A small network was shown many inputs. Here are its activations along a few directions, one row for each input.
In each table, some parts of the input vary, and every possible input appears once, in random order.
A made-up example of a description, with smaller parts first: one of 3 separate values, together with either a single point or one of 11 places along a line or (one of 5 places around a ring, together with one of 6 places along a line).
Shared parts are said once, and a part with two or three values counts as separate values.

Other details of the inputs vary at random and push rows far along two fixed directions, the same in every table; ignore that.

A family of inputs:
x1: [  9, -15,  22, -15, -19,   0, -12,   7,  15,  -7, -37,  -5,  17,   1, -25,
 -11]
x2: [-23,  23, -23,  11,   5,  -2, -18, -72,  35,   6,  12, -22,  -8, -14,  -8,
  28]
x3: [  7, -10,  29, -12,  -9,  -2,  57,  52, -68,   4,   9, -25,   0,  -6,  25,
 -41]
x4: [ -9,   7, -14,   5,  11,   6, -35,  -5,  -2, -13, -10,  48,   0,  26, -17,
  16]
x5: [ 10,  -5, -27,   6,   5, -10, -29, -26,  36,  -2, -15,   0,   3,  -3, -18,
  23]
x6: [ -9,  14,  -3,  -4, -16,  -2, -38, -21,   9, -22, -26,  10,   5, -13,  -8,
   2]
x7: [ 26, -14,  17,   6,  -6,  18,  65,  61, -54,  -2,  13,   3, -17, -10,  17,
 -41]
x8: [-32,  -1,  -5,  13,   6,  15, -31, -19,  44,   5,  -5,  -1,   2, -22,   5,
  26]
x9: [-11,  16,  -8,   3, -11,  -1, -27, -40,  14, -12, -12,   8,   1, -12, -11,
  13]
x10: [  5,  -4,  -8,   3,  19, -21,  27,  -8,   7,  28,  38, -32,  -4,  11,  17,
   4]
x11: [-41,  17, -17,  13,  44, -19,  28, -36,   1,  50,  81, -54, -10,  -4,  60,
  35]
x12: [  8,  -7,   0,  -9,   1, -16, -31,   1,  33,   3,  -5,   6,  17,  13,  -5,
  10]
x13: [ -6,  -2, -10,   0,  17, -17, -18, -33,  47,  21,  18, -19,   7,   9,   5,
  27]
x14: [ 30,  -2,  13, -20, -41,  -1, -40,  25,  -1, -51, -70,  41,  13,  -2, -35,
 -33]
x15: [ 22,  -5, -21,   2,   7,  -7,   8,  -1,  -3,  -3,  -3,  -2,  -5,   1,   1,
  -1]
x16: [ 38, -29,  43, -29, -54,   2, -33,  62,   2, -44, -88,  36,  35,  11, -47,
 -40]
x17: [ 15,  -4, -13,  -5,  -6,  -7, -36,  14,   7, -21, -33,  17,  11,  -1,  -5,
  -3]
x18: [-10,  -5,  11,  -5,  -8,  -1, -10, -21,  29,   8, -13, -24,  14,  -2, -18,
  11]
x19: [  8,  -8,   6,  13,   3,  18,  18,   8,   9,   7,   2,  -4, -11, -13,  -1,
  -6]
x20: [-15,   3, -11,  24,  22,  15,  52, -17,   2,  31,  46, -36, -21, -16,  22,
  10]
x21: [  7,  13, -23,   8,  27,  -8,  60,  17, -61,  18,  52, -25, -22,  -8,  47,
  -7]
x22: [-65,  17, -10,  27,  35,  30, -22, -53,  34,  21,  40,  16, -17,   3,   5,
  57]
x23: [ 26, -19,  15,   1, -24,  17, -17,  37,  20, -19, -44,  27,   4,  -5, -26,
 -20]
x24: [-39,   6,   8,  -5,   1,  -2, -27, -33,  32,  11,  -4, -21,  14,  -9,   1,
  32]
x25: [-30,   3,   6,  -2,  -1,   0, -21, -42,  35,  17,  -1, -25,  11,  -6,  -8,
  32]
x26: [ 61, -27,  26, -25, -21, -17,  46, 104, -64, -19, -12,  14,   6,  18,  13,
 -72]
x27: [ 21,   1,   2,  -9, -30,   1, -40, -14,  23, -33, -53,  24,   9,  -3, -38,
 -14]
x28: [ -7,   7, -11,   5,  24, -16,  35, -15,  -2,  38,  57, -35,  -6,   9,  34,
  14]
x29: [-10,  14, -11,   0, -12,   0, -30, -45,  22, -11, -12,   4,  -2, -10, -16,
  14]
x30: [  4, -12,  40, -20, -24,  14,  -8,  49, -33, -26, -40,  46,  17,  30, -31,
 -32]
x31: [ 39,  -3, -13,   1,   8,  -6,  68,  43, -72,   5,  28, -11, -19,   2,  25,
 -34]
x32: [-43,  28,  -7,   8,   8,  12, -33, -55,   6,  -7,  11,  31, -11,  10, -13,
  29]
x33: [ 16,  -6, -18,  -1,  -3,  -6, -42,  -4,  24, -20, -31,  24,  13,   2, -18,
  12]
x34: [  7,   2,  13,  -5,  22,  -2,  67,  52, -76,  15,  57,  12, -16,  37,  31,
 -28]
x35: [ -8,   3,   4,  17,  21,  15,  70,  25, -47,  24,  51, -25, -28, -24,  42,
 -12]
Each input here is: one of 5 separate values, together with either a single point or one of 6 places along a line.
Changing only the choice among 5 separate values turns x15 into x19. The same change can be made to x31. Which row results?
Answer: x23
List by row number the other rows that have the choice among 5 separate values in common with x13.
Answer: x10, x11, x12, x26, x28, x34
Which other rows does x3 become when the place on the line of 6 takes its other values? List them by row number.
Answer: x1, x16, x18, x24, x25

A family of inputs:
x36: [ 11,  17,   2, -10, -34,  -1,  11,  -5, -41, -32, -30,  -2,  -7, -20, -11,
 -33]
x37: [-19,  -2, -11,   3,  25, -29, -30, -48,  74,  40,  31, -40,  20,  10,  22,
  48]
x38: [ 27, -24,  14, -22, -45, -12, -79, -17,  78, -29, -98,  -2,  43, -12, -53,
  -5]
x39: [ 70, -29,  13, -32, -22, -17, -12, 111, -51, -38, -45,  67,  23,  52, -20,
 -71]
x40: [  9,  15, -85,  23,  58, -33, -46, -56,  50,  11,  40,  11, -15,  18,  15,
  54]
x41: [-17,   3,  26,  -2, -14,  32, -23,  25, -26, -31, -29,  64,  -2,  11, -25,
  -5]
x42: [  2, -20,   6,  -9,  -1, -18, -42,  -9,  83,  13,  -8,  -7,  32,  15, -17,
  27]
x43: [ -7,  31,   0,   9,  -3,   8,  61, -27, -61,   2,  29, -35, -29, -26,  18,
 -23]
x44: [ 17,  16, -79,  26,  27, -31,  10, -87,  45,  24,  34, -73, -17, -44,  27,
  44]
x45: [ 22,  42, -77,  32,  42,  -7,  54, -38, -73,   3,  73,   6, -58, -10,  46,
  13]
x46: [-52,   7, -12,  10,  48,   2, -22, -24,  35,  31,  42,  11,   4,  29,  12,
  50]
x47: [-26,  -9,  20,   2,  15,  14,  -5,  49,  -4,  16,  12,  34,  10,  38,   6,
  11]
x48: [ 33,   7,  23,  -4, -37,  25,  77,  38, -82, -20,  -3,  -7, -27, -18,  -6,
 -68]
x49: [ 48, -26,  31, -21, -39,  -1,  26,  42,  -5, -16, -51, -21,  15, -11, -32,
 -43]
x50: [-50,  -2,  14,  10,   4,   6, -16, -62,  64,  35,   6, -60,  11, -40,   1,
  44]
x51: [ 34, -37,  46, -16,  -5,  -7,  53,  93, -32,  17,  12, -13,   9,  12,  19,
 -47]
x52: [ 16,   6,  32,  -2, -28,  25,  72,  41, -85, -18, -13,  -5, -28, -20,  -2,
 -62]
x53: [ 41,   7,  12, -22, -28,   4,  13,  63, -92, -48, -36,  65,  -6,  20, -16,
 -56]
x54: [-30,  -7,   9,  -2, -11,   4, -32, -52,  59,  19, -16, -49,  11, -27, -17,
  38]
x55: [ 82,  10, -44,   8, -35,  -9,   8,  14, -36, -57, -51,  19, -22, -29, -23,
 -54]
x56: [-42,  17,  20,  14,  -3,  31,  39, -30, -25,   7,  14, -20, -24, -43,  11,
 -10]
x57: [ 19, -17,   3, -23, -40, -22, -60, -21,  55, -23, -75, -18,  35, -18, -36,
   0]
x58: [-49,  31,  -6,  25,  37,  23,  62, -17, -75,  16,  74,   8, -39,   0,  35,
  14]
x59: [ -9,   0,  -5,   9,  36,  -1,  40,  21, -30,  31,  66,   3, -11,  38,  21,
   2]
x60: [ -1, -36,  36, -16, -27,  -8, -90,  34, 101, -11, -69,  28,  49,  20, -38,
  16]
x61: [-32, -19,  26,  -7, -25,  13, -50, -20,  76,  -3, -48, -24,  33, -27, -23,
  26]
x62: [-42,   0,  -3,   3,  37, -13,   0, -41,  57,  57,  56, -53,   6,   2,  33,
  55]
x63: [-44,   1,   3,  19,  52,  10,  50,  15, -36,  47,  91,  -9, -16,  18,  48,
  15]
x64: [ 82, -24, -46, -12, -15, -42, -94,   8, 102, -28, -70,  27,  32,   6, -35,
   6]
x65: [ 29, -15,   4, -20,  -4, -40, -12,  25,  18,   9,   0, -18,  26,  17,   9,
  -7]
x66: [-51,   8,  21,   2, -29,  36, -54, -40,  49, -25, -49,  12,  10, -31, -29,
  18]
x67: [ 24,   8,   9,  -9, -20,  15,  -1,  36, -58, -39, -33,  64,  -3,  23, -19,
 -34]
x68: [-34,  26,  -8,  22,  32,  19,  67, -28, -71,  18,  75,   1, -45,   7,  32,
  12]
x69: [-40,   9, -26,  10,  46, -14, -38, -48,  40,  29,  39,   6,   7,  36,  16,
  54]
x70: [ -19,    7,   31,    6,    7,   39,   65,   54, -103,   -5,   30,   30,
  -29,    8,   28,  -27]
Changing only one part turns x43 into x69. The same change can be made to x56. Which row results?
Answer: x63
What do these inputs look like to the network?
Answer: one of 5 places around a ring, together with either a single point or one of 6 places along a line
Which other rows does x70 become when the place on the ring of 5 takes its other values? List them by row number.
Answer: x47, x60, x61, x66
Which other rows does x70 become when the place on the line of 6 takes its other values? List them by row number.
Answer: x41, x53, x58, x67, x68
Which other rows does x49 become when the place on the line of 6 takes its other values? List them by row number.
Answer: x38, x50, x54, x57, x61
